These are the activations of a small neural network, seen along a few directions. Each row is one input.
Each table varies a few parts of the input and shows all the possible inputs, shuffled.
Descriptions start from the smaller parts, as in this example, which fits no table here: one of 5 places around a ring, together with either a single point or one of 11 places around a ring or (one of 3 separate values, together with one of 6 places along a line).
Shared parts are said once, and a part with two or three values counts as separate values.
In the rows, 128 means zero.

A family of inputs:
row 1: [146 103 159 176 130 120 114 115 119 156 158]
row 2: [109 172 126  93 111 117 139 143 144 104 102]
row 3: [121 147 129 110  75 131 132 134 111  98 131]
row 4: [166 110 148 164 138 110 114 112 123 140 154]
row 5: [136  39  56 117 211 166 137 128 103 147 141]
row 6: [150 135 150 162 158 107 118 116 158 158 120]
row 7: [121 154 126  97  97 121 132 138 127  89 113]
row 8: [154 134 147 147 173  97 123 122 155 145 124]
row 9: [166 117 145 151 161 101 115 116 139 130 136]
row 10: [ 90  79  36  62 146 187 154 149  96 104 121]
row 11: [102 140 139 121  67 141 132 137 107 113 135]
row 12: [106 173 129 109  96 127 135 137 146 116  97]
row 13: [ 91 164 140 115  83 143 132 133 127 125 118]
row 14: [134 126 161 169 145 123 114 111 138 167 141]
Question: Describe the family of inputs behind these rows.
Answer: one of 2 separate values, together with either a single point or one of 6 places around a ring
Question: Changing only the choice among 2 separate values turns row 10 into row 5. The same change can be made to row 3. Which row results?
Answer: row 4
Question: Start at row 9 and move only the place on the ring of 6, one step at a time. The first step leads to row 4. Which rows follow, in order?
Answer: row 1, row 14, row 6, row 8

A family of inputs:
row 15: [ 77 228 111  40  88 114 153 155 177  75  55]
row 16: [184 117 213 216 120  78  92 103 132 158 160]
row 17: [ 56 140 103  74  70 174 151 150  88  96 130]
row 18: [ 89 166 108  73  30 162 150 149  94  86 130]
row 19: [176 125 183 205 130  91  97  97 131 169 172]
row 20: [101 109  34  32 143 166 157 154  98  72  98]
row 21: [ 72 108  49  63 108 173 160 168 106  99 105]
row 22: [155  94 194 198 174 107 100 103 128 186 176]
row 23: [178  69 133 194 208 109 125 113 144 195 147]
row 24: [174  92 149 201 180 125 101  86 140 185 147]
row 25: [193  66 120 161 247 101 114 107 147 151 154]
row 26: [180 190 195 179 195  52 110 114 204 161  92]
row 27: [ 73 129  72  67  81 192 139 144 103  92 107]
row 28: [ 84 159 127  89  17 147 144 150 101  66 121]
Question: Describe the family of inputs behind these rows.
Answer: one of 2 separate values, together with either a single point or one of 6 places along a line
Question: Changing only the choice among 2 separate values turns row 25 into row 20. The same change can be made to row 26. Which row results?
Answer: row 15
Question: Start at row 25 and move only the place on the line of 6, one step at a time. The first step leads to row 23. Which rows follow, in order?
Answer: row 24, row 22, row 19, row 16
Question: Which other rows does row 24 become when the choice among 2 separate values takes its other values? List them by row number.
Answer: row 27

A family of inputs:
row 29: [120 109 120 123 169 154 121 112 115 148 147]
row 30: [114 137 108  89 141 112 145 153 137 101 110]
row 31: [121 150 100  91 136 130 135 136 146 102  87]
row 32: [138 123  94 105 110 121 146 149 119 100 112]
row 33: [139  91  99 141 137 162 117 107 112 142 147]
row 34: [114 171 133 130  70 133 130 128 145 125 106]
row 35: [140 138 162 154  71 119 117 121 106 122 149]
row 36: [ 89 170 153 116  92 116 137 147 140 123 117]
row 37: [115 152 177 136 104 110 117 126 124 123 150]
row 38: [121 172 174 132 113 120 114 112 133 132 138]
row 39: [124 138 173 143  81 115 124 131 113 117 151]
row 40: [ 96 189 151 113 102 126 134 134 149 132 106]
row 41: [123 123 105  95 120 117 152 158 127  96 112]
row 42: [ 98 156 150 123  71 120 145 152 129 118 119]
row 43: [149 105 126 114 131 112 132 137 111  94 145]
row 44: [113 107  79 120 127 166 137 128 127 143 116]
row 45: [123  75 118 133 140 149 132 132  96 134 160]
row 46: [123 165 166 139  99 129 107 109 134 123 125]
row 47: [139 120 130 108 152 107 125 132 122 100 143]
row 48: [113  89 122 126 161 143 124 127 106 139 158]
row 49: [139 139  88 102 118 129 138 134 142 103 100]
row 50: [ 97  92  96 113 129 153 152 152 112 135 128]
row 51: [113  91  86 123 119 158 145 143 105 140 127]
row 52: [121 102 112 129 156 162 114 109 116 140 134]
row 53: [147 133 121 111 147 125 115 115 131 101 118]
row 54: [ 96 119  92 109 145 166 134 130 131 141 103]
row 55: [141 154 154 151  79 128 110 106 129 125 137]
row 56: [193 135 221 239 176  58  96  98 178 205 143]
row 57: [215 104 175 212 221  56 106 103 176 180 137]
row 58: [113 155 140 134  60 125 138 142 122 122 118]
row 59: [189  76 165 232 229  94 106  99 159 217 150]
row 60: [120 157 106  85 149 123 142 139 146 110  99]
row 61: [139  74 106 143 129 153 124 123  89 138 159]
row 62: [165 121 108 122 128 125 118 112 127 102 132]
row 63: [ 98 183 144 118  88 134 127 131 149 123  93]
row 64: [165 105 115 125 121 117 126 128 104  99 143]
row 65: [145 140 128 105 161 117 122 118 131 109 132]
row 66: [ 94 126  98 103 158 158 141 132 131 149 115]
row 67: [ 88 106 100 106 150 148 145 146 123 140 126]
Question: Changing only one part turns row 62 into row 33. The same change can be made to row 41. Which row results?
Answer: row 50
Question: Describe the family of inputs behind these rows.
Answer: one of 3 separate values, together with either a single point or (one of 2 separate values, together with one of 6 places around a ring)
Question: Which other rows agree with row 36 in the choice among 3 separate values? List them by row number.
Answer: row 34, row 35, row 37, row 38, row 39, row 40, row 42, row 46, row 55, row 56, row 58, row 63
Question: Which other rows does row 43 become when the choice among 3 separate values takes its other values? List them by row number.
Answer: row 39, row 45

A family of inputs:
row 68: [116 148 154 132  67 134 123 126 108 117 146]
row 69: [109 151 155 144  82 134 123 126 128 136 125]
row 70: [139 111  83 102 157 135 137 133 129 113 114]
row 71: [137 169 133 113 107 108 130 131 148 104 104]
row 72: [121 174 145 114 131 108 128 131 158 118 102]
row 73: [211  92 195 230 201  73  92  89 150 189 168]
row 74: [115 109 104 124 162 145 137 132 131 152 124]
row 75: [118  89 103 121 117 161 130 126  90 126 156]
row 76: [125 152 144 112  82 113 131 139 120  93 128]
row 77: [111 167 153 135 112 117 130 131 149 143 114]
row 78: [127  94  93 101 132 141 138 140 102 102 138]
row 79: [124 116  97 102 181 135 135 132 139 127 111]
row 80: [112  93 105 133 132 161 130 127 111 144 136]
Question: Describe the family of inputs behind these rows.
Answer: either a single point or (one of 2 separate values, together with one of 6 places around a ring)
Question: Which other rows does row 69 become when the choice among 2 separate values takes its other values? List them by row number.
Answer: row 80
Question: Which other rows does row 78 become when the choice among 2 separate values takes its other values? List them by row number.
Answer: row 76
